Each row below holds a small network's activations on one record, seen along a few directions.
Records have a field called LODA. Each example row is followed by its value.
Other fields move the rows too, some of them a lot.
In the rows, 500 means zero.
Strong random noise was added to every row along 13 fixed directions; ignore it. To show where, here is one row again and again, with new noise each time:
[552 535 571 501 472 569 647 369 368 491 714 480 435 462 403 466 599 476
 635 564 582 553 609 339 509 477 621 506 445 534 580 535 343]
[440 365 470 381 462 488 530 690 527 557 388 671 697 415 545 457 423 363
 467 576 554 523 513 539 483 572 465 567 571 508 582 428 568]
[676 368 838 285 351 498 488 429 317 462 447 543 529 688 446 724 482 541
 613 420 260 628 547 492 483 531 511 728 339 397 655 590 306]
[624 387 553 453 513 517 513 592 400 394 410 554 638 494 527 656 347 510
 392 675 575 563 429 726 463 472 460 615 566 600 468 500 421]
[346 649 515 600 739 552 668 236 407 434 656 193 475 440 508 380 498 545
 624 551 545 510 512 494 537 437 515 671 623 521 604 440 569]
[392 506 573 440 417 520 600 551 307 325 517 406 659 507 509 521 388 460
 470 707 558 416 451 535 474 580 510 742 616 616 662 424 544]
[511 565 465 407 622 455 465 515 494 608 450 375 520 468 435 510 480 403
 530 387 342 521 581 574 507 475 530 458 438 510 393 510 515]
[429 322 687 536 316 575 530 393 560 515 584 815 422 629 618 589 678 706
 512 522 607 481 439 469 631 446 390 457 514 377 557 587 404]
[463 560 569 478 571 510 534 404 399 506 601 259 448 549 438 537 467 524
 568 520 394 474 520 558 561 520 604 514 487 506 513 499 443]
[304 402 514 414 641 535 585 504 598 686 641 356 422 308 588 398 536 444
 621 508 491 536 681 739 614 578 538 557 568 452 398 439 522]
[363 687 328 467 624 399 423 265 467 664 701 100 412 599 522 537 679 591
 532 480 447 353 634 552 752 409 781 291 585 507 411 462 669]
[753 531 408 394 464 404 390 547 428 527 546 408 602 527 545 634 426 478
 501 554 546 620 620 479 505 573 850 570 635 543 542 352 473]
[507 595 537 549 810 563 578 284 396 424 396 302 625 484 421 435 387 536
 585 470 425 586 456 523 439 401 414 682 544 503 658 491 648]
[530 502 545 495 538 442 462 515 404 475 551 468 706 511 422 409 390 491
 575 604 516 503 464 414 359 604 532 722 660 687 687 396 658]
[206 699 493 632 437 711 705 393 514 370 556 394 212 493 576 536 622 554
 431 433 522 320 464 497 737 418 475 267 396 284 369 575 316]

[483 556 402 642 301 436 504 682 590 472 728 649 331 404 593 530 627 467
 382 563 689 414 442 470 471 512 515 358 548 626 194 519 301] -> leb
[644 609 428 574 404 577 647 599 519 366 481 642 436 351 507 439 468 348
 540 404 622 646 523 181 412 542 622 497 425 345 599 439 290] -> rina
[285 642 359 677 423 741 487 541 528 432 488 449 465 473 355 282 541 619
 497 558 568 182 479 311 562 664 591 199 509 482 664 492 822] -> lotaz
[495 637 420 277 456 142 435 541 463 622 406 410 578 667 538 464 563 268
 562 290 259 472 538 193 455 461 498 540 382 435 619 471 615] -> vurit
[563 384 576 387 556 665 424 638 529 667 365 569 457 457 188 407 439 456
 588 404 243 446 631 583 458 635 475 227 202 499 454 651 550] -> dipob
[350 320 636 430 404 620 554 397 576 583 412 837 492 460 570 508 792 592
 521 384 509 473 603 548 597 359 231 450 371 363 484 688 625] -> zezok
[549 596 515 663 360 512 564 397 405 330 657 652 581 511 494 475 597 563
 515 602 716 508 402 173 385 469 526 654 620 608 668 477 495] -> leb
[289 719 479 466 474 367 517 412 473 470 498 309 404 619 594 511 589 433
 437 398 412 337 496 463 581 405 390 547 481 524 364 488 514] -> gol
[496 322 533 446 666 503 518 488 572 696 399 511 460 530 391 473 495 490
 591 407 330 561 464 538 587 451 462 213 286 281 591 628 497] -> rina
[556 666 577 635 644 504 336 388 669 504 447 427 337 560 569 490 464 683
 574 178 306 552 457 476 440 514 426 593 539 395 378 461 557] -> zizu
[640 319 511 285 461 493 520 638 518 786 458 698 525 436 287 465 532 274
 613 437 369 625 664 421 507 524 585 267 237 421 499 602 308] -> zasad
[344 415 555 509 527 570 523 590 564 488 392 328 396 564 531 601 318 553
 422 504 332 429 324 728 660 583 521 359 440 262 511 512 373] -> pesi
[401 333 438 212 347 272 365 704 473 616 364 600 792 582 620 596 507 388
 354 589 472 417 515 663 542 522 449 621 595 615 507 454 687] -> naze
[566 581 717 599 225 556 463 469 427 358 610 679 459 575 410 540 558 587
 568 411 453 492 431 236 373 576 503 654 485 549 575 527 333] -> zasad
[614 573 331 351 458 444 384 519 384 595 347 458 599 671 320 632 535 428
 376 467 381 379 519 438 595 388 658 143 323 529 475 593 562] -> zizu
[529 409 407 390 659 534 546 641 512 581 201 521 622 463 398 494 340 308
 429 496 385 564 470 642 534 463 425 316 330 393 511 563 473] -> maz
[486 620 602 552 452 446 567 465 373 375 415 423 432 711 403 642 441 455
 413 429 300 442 251 414 522 382 378 386 305 408 483 636 206] -> lotaz
[448 443 715 533 353 451 454 380 570 571 572 588 388 700 521 517 600 629
 646 293 313 532 409 239 537 566 520 505 444 254 704 515 388] -> vuka
[537 534 467 523 398 525 464 500 475 416 467 596 576 539 520 527 485 529
 432 525 600 481 501 429 487 523 552 547 591 554 535 438 524] -> lipek
[374 296 561 573 516 370 452 514 630 567 561 650 520 547 687 532 543 645
 415 622 605 448 325 719 532 396 239 516 641 572 375 541 560] -> zezok
[401 434 671 598 686 491 540 441 505 516 474 441 545 609 362 393 285 503
 554 500 310 506 242 511 415 528 282 561 464 515 619 530 424] -> dipob
[483 536 431 604 407 729 526 452 496 413 512 556 432 465 481 460 552 612
 496 551 653 408 566 407 580 580 645 348 526 416 622 462 607] -> zib
[404 592 411 684 552 574 535 396 558 403 443 429 395 610 553 467 458 645
 460 530 562 396 345 414 615 483 519 295 554 331 631 474 601] -> zib
[447 506 591 412 438 419 648 380 394 456 541 539 456 584 576 565 588 426
 484 529 532 541 525 479 542 354 345 629 411 506 463 573 301] -> maz
[365 666 468 606 498 580 630 514 459 382 491 409 565 468 449 340 364 380
 506 518 511 446 393 227 441 604 561 571 558 491 716 381 468] -> pesi
[740 507 665 539 592 811 508 369 462 387 395 390 258 436 394 651 463 661
 568 358 365 642 649 720 526 512 554 474 292 326 376 626 347] -> gol
[462 696 572 552 188 544 459 650 474 272 476 617 549 452 565 458 509 465
 506 354 477 435 478 215 320 684 523 810 585 503 619 383 562] -> dom
[200 304 519 361 387 574 499 538 535 683 495 617 466 512 426 399 729 547
 544 554 454 243 630 620 667 538 390 209 333 463 518 667 786] -> vurit
[337 346 622 352 279 483 720 527 313 536 665 448 520 627 432 508 491 352
 559 740 504 445 468 286 658 610 689 449 406 393 829 487 244] -> vuka
[608 538 488 527 598 328 507 382 421 404 508 483 522 613 586 668 492 507
 374 573 595 572 388 601 487 236 361 569 556 655 324 543 320] -> lipek
[471 648 365 694 471 537 465 635 521 343 421 517 542 475 491 543 405 542
 333 539 560 399 251 494 476 479 495 360 570 516 446 481 506] -> dom
[584 372 496 427 552 571 475 397 434 572 376 609 636 551 362 570 583 558
 509 512 457 533 513 520 554 376 495 335 375 449 610 645 570] -> naze

Which value of LODA does each new row have?
[301 568 432 725 529 487 433 614 667 620 839 323 216 473 452 324 496 565
 497 568 546 260 441 576 514 681 543 251 598 711 215 449 454] -> vuka
[572 336 503 559 664 620 458 652 592 460 377 512 583 359 573 494 194 556
 456 651 599 613 472 825 421 678 476 658 696 544 488 357 584] -> zib
[374 492 407 484 530 574 693 373 422 385 639 356 466 408 746 504 570 556
 456 741 824 485 609 627 663 438 590 632 701 503 559 403 560] -> zizu
[576 386 598 344 422 801 680 587 294 297 320 410 505 372 420 677 363 437
 460 649 480 550 622 768 565 560 592 536 314 351 565 571 375] -> zib
[539 534 513 476 556 534 550 444 361 489 627 208 538 497 385 432 401 502
 628 621 450 501 579 405 497 659 771 563 538 496 767 402 594] -> zezok
[649 596 267 443 645 478 351 616 618 583 346 300 504 435 587 502 340 464
 476 406 457 600 648 573 539 640 792 439 583 395 478 317 630] -> maz
[371 505 639 432 634 514 508 339 417 503 498 251 519 572 446 463 409 512
 592 487 330 496 544 627 526 545 465 698 527 519 578 468 563] -> lipek
[633 733 306 334 238 449 516 348 385 485 548 590 540 541 606 635 824 409
 455 404 656 540 784 131 605 337 795 490 502 454 514 461 486] -> zasad
[642 734 303 584 429 578 473 489 426 297 444 396 542 479 544 532 448 535
 413 509 625 473 533 305 481 548 762 510 609 450 614 365 632] -> zezok
[449 677 372 507 424 389 433 502 576 568 709 417 292 437 598 531 748 492
 434 397 551 361 643 546 547 415 520 365 507 644 106 548 482] -> pesi
[433 649 459 551 702 441 672 293 424 527 611 182 361 574 467 453 471 427
 590 489 449 537 464 375 600 418 604 399 442 395 595 474 351] -> zib
[546 373 507 347 422 438 386 540 487 713 638 625 593 454 343 377 646 447
 627 509 476 460 712 440 426 569 549 465 450 698 509 543 667] -> dipob
[615 380 759 471 377 626 366 401 490 529 432 753 589 640 369 529 540 676
 601 386 356 543 499 371 392 586 415 628 455 496 674 564 578] -> zasad
[857 474 628 454 454 530 401 394 402 538 523 541 407 717 312 642 465 573
 556 452 397 608 566 401 484 485 647 365 317 520 493 588 240] -> lipek
[567 587 463 576 404 389 310 587 592 547 492 382 355 767 516 672 379 581
 394 416 338 428 328 498 618 593 706 220 478 382 407 459 291] -> maz
[491 547 577 578 595 491 397 311 527 427 495 483 560 544 566 481 511 677
 538 435 524 541 492 553 445 458 394 775 689 603 518 440 684] -> lipek
